A small network was shown many inputs. Here are its activations along a few directions, one row for each input.
In each table, some parts of the input vary, and every possible input appears once, in random order.
A made-up example of a description, with smaller parts first: one of 6 places along a line, together with either a single point or one of 9 places around a ring or (one of 3 separate values, together with one of 8 places around a ring).
Shared parts are said once, and a part with two or three values counts as separate values.
In the rows, 128 means zero.

Other details of the inputs vary at random and push rows far along three fixed directions, the same in every table; ignore that.

Table:
row 1: [139 155 162 123 109 134 142 132 119 109 123]
row 2: [136 173 184 116  92 121 149 153 105 105 139]
row 3: [ 86 109 103 103 166 165 133 143 155 150 180]
row 4: [156 145 173 139 106 105 146 132  99  95 107]
row 5: [109 152  80 119 134 111 112 132 121 127 140]
row 6: [ 91 152  47 110 146 121  98 130 134 140 151]
row 7: [109 158  62 121 132 107 101 126 120 126 130]
row 8: [ 91 146  50 111 146 123 102 134 132 141 156]
row 9: [116 159  84 122 127 129 104 115 138 133 116]
row 10: [139 140 149 132 115 112 142 137 104 104 127]
row 11: [132  74 125 163 151 164 119  84 171 160  75]
row 12: [105 161  46 123 137 124  86 106 147 145 112]
row 13: [108 149  84 116 134 118 114 134 122 125 143]
row 14: [112  97 199 104 147 173 181 168 134 123 199]
row 15: [138 164 106 137 111  89 114 120 102 106 102]
row 16: [ 80 109  97 100 168 166 133 148 155 153 191]
row 17: [129 162  83 131 120  95 105 123 109 115 110]
row 18: [ 95 116  98 106 156 151 129 148 142 143 178]
row 19: [134 117 147 136 132 153 134 113 144 130 108]
row 20: [129 108 190 118 131 149 171 156 119 112 168]
row 21: [138 169 186 112  91 117 143 153 101 110 142]
row 22: [147  58 151 172 142 156 120  79 160 165  58]
row 23: [114  71 170  77 147 171 164 174 155 150 234]
row 24: [140 166 178 120  97 127 149 145 108 103 133]
row 25: [148  68 166 170 143 162 136  88 163 148  69]
row 26: [135 152 158 126 109 133 140 135 120 115 126]
row 27: [124  74 201 119 152 180 177 152 144 129 169]
row 28: [ 94 156  38 113 148 116  91 125 136 143 141]
row 29: [ 92 151  48 111 145 119 100 132 132 140 154]
row 30: [187 121 157 140  84  72 128 122  97 106 100]
row 31: [136 181 173 115  89 116 146 152  99 104 137]
row 32: [116 143  95 118 133 117 120 139 118 125 148]
row 33: [186 119 161 137  86  75 131 125  99 106 106]
row 34: [148  44 156 184 149 168 128  71 172 165  46]
row 35: [122  66  83 172 161 157  93  68 182 180  55]
row 36: [147 149 152 135 113 105 137 131 104 101 112]
row 37: [123 145 105 128 118 121 105 118 128 146 111]
row 38: [159  39 171 187 143 159 124  68 166 165  40]
row 39: [133 155  89 133 120  93 109 125 108 116 114]
row 40: [134 171 182 114  93 125 149 152 106 107 141]
row 41: [139 136 153 127 120 119 143 141 109 109 133]
row 42: [134 147 165 122 106 125 130 138 118 125 128]
row 43: [100  97 167  97 159 177 167 167 145 137 206]
row 44: [205 123 165 154  78  57 123 111  92  99  77]
row 45: [159 148 137 151 102  84 127 121  91  96  91]
row 46: [155 149 135 148 105  87 128 122  94  99  97]
row 47: [118  78  88 159 161 162 102  80 179 171  78]
row 48: [149 164 106 143 110  80 109 118 100 107  91]
row 49: [ 98 150  46 113 147 118  95 130 134 143 147]
row 50: [144  74 180 154 144 174 148  98 163 140  90]
row 51: [ 86 110 103  98 167 164 135 153 152 151 196]
row 52: [148 111 148 104 114 112 135 149 125 128 170]
row 53: [135 160  94 134 119  92 108 123 108 115 108]
row 54: [112  97 198 105 148 172 181 167 135 124 198]
row 55: [105 150  68 116 140 119 105 131 127 132 140]
Description of these inputs: one of 5 places along a line, together with either a single point or one of 4 places along a line or one of 6 places around a ring.
Question: Changing only the place on the line of 5 turns row 7 into row 15. The same change can be made to row 26. Which row results?
Answer: row 47
Question: Changing only the place on the line of 5 turns row 32 into row 39. The same change can be made to row 22. Which row results?
Answer: row 38
Question: Which other rows does row 8 become when the place on the ring of 6 takes its other values? List them by row number.
Answer: row 13, row 20, row 32, row 41, row 55
Question: A walk changes only the place on the line of 5. It starts at row 45 and steps to row 20. List the rest of the walk in order.
Answer: row 46, row 14, row 54

Table:
row 56: [102 198 137  92  96 135 123 160 118 125 167]
row 57: [115 170 103  86 123 108 120 163 110 115 192]
row 58: [148 121 148 160 106 133 112  91 136 140  54]
row 59: [106 170 131 108 118 109 139 160  90 104 169]
row 60: [118 170  98  98 110  99 117 146 119 119 166]
row 61: [127 177 107 138 105 110 104 114 119 129  93]
row 62: [123 108  85 127 137 129 114 120 149 144 141]
row 63: [122 105 100 115 147 133 117 128 138 142 149]
row 64: [125  72 154 138 156 150 147 137 143 147 139]
row 65: [123 118  70 120 140 118 104 125 133 141 140]
row 66: [106 202 117 106 105 120 117 149 114 123 150]
row 67: [115  79 121 111 157 160 140 144 150 149 173]
row 68: [145 132 223 137 120 157 183 139 117  83 117]
row 69: [102  67 104 112 165 174 137 133 173 164 176]
row 70: [118  67 117 117 167 161 129 126 157 156 154]
row 71: [133 126  84 128 134 104  99 111 133 136 117]
row 72: [123 114 108 113 141 125 119 129 137 141 143]
row 73: [135 111 146 158 129 116 135 116 111 118 101]
row 74: [130 147  93 111 126 104 108 135 116 122 149]
row 75: [120 175  98  95 117  94 111 150 111 116 168]
row 76: [135 146 100 142 122  86 108 129 109 124 112]
row 77: [120  89 202 127 140 160 179 151 115 117 160]
row 78: [111 178  98 107 119  91 116 165 104 117 170]
row 79: [108  61 109 121 166 168 130 119 178 169 152]
row 80: [147 168 167 145 109 121 148 125 106  81  93]
row 81: [123 126  98 108 131 121 123 144 123 129 162]
row 82: [131 115 161 136 117 157 128 115 143 145  98]
row 83: [122 112 102 114 143 126 115 125 140 142 144]
row 84: [144 129 161 151 126 138 139 108 127 121  85]
row 85: [116 100 117 103 146 148 138 152 136 139 179]
row 86: [116 115  88 118 137 126 114 121 149 146 142]
row 87: [166 135 147 182 116 112 128  83 116  95  29]
row 88: [127 127  98 155 129 101 113 108 107 122  91]
row 89: [153 143 132 165 116 114 117  91 120 119  54]
row 90: [135 132 202 131 113 153 158 136 127 126 123]
row 91: [130 103  75 136 136 123 110 110 144 145 119]
row 92: [137  91 252 125 117 191 178 142 145 134 134]
row 93: [131 177 107 108 100  85 116 142 111 110 151]
row 94: [121  88 161 127 150 147 152 151 137 140 157]
row 95: [142 122  81 141 121 103 104 106 132 132 105]
row 96: [138 154 100 116 113  94 116 142 106 112 146]
row 97: [148 157 152 154 112 118 130 110 115 111  81]
row 98: [124 112 127 133 139 123 130 139 126 135 138]
row 99: [138 148 166 138 118 133 143 123 118 115 105]
row 100: [138 151 169 141 120 135 153 126 115  91 100]
row 101: [120  74 100 127 164 147 115 111 160 161 130]
row 102: [109  88 127 109 150 157 140 136 161 152 169]
row 103: [131 116  96 122 139 116 111 123 128 135 131]
row 104: [112 207 167  96 110 135 162 174 100  76 176]
row 105: [167 137 225 154 104 134 166 121 108  96  87]
row 106: [137 124 158 148 121 142 131 110 135 137  88]
row 107: [117 108 176 127 135 143 164 150 110 116 155]
row 108: [131  74  40 159 152 125  87  78 166 165  82]
row 109: [127 170 112 136 108 114 108 116 120 131  96]
row 110: [152 133 123 169 103 117  94  79 133 140  36]
Question: What is each input in this table made of?
Answer: one of 5 places along a line, together with either one of 2 separate values or one of 4 places along a line or one of 5 places around a ring
Question: Changing only the place on the line of 5 turns row 108 into row 69. The same change can be made to row 58. Which row results?
Answer: row 92
Question: Which other rows does row 76 become when the choice among 2 separate values takes its other values? List them by row number.
Answer: row 59
Question: Which other rows does row 103 become when the place on the ring of 5 takes its other values? List them by row number.
Answer: row 67, row 69, row 72, row 102
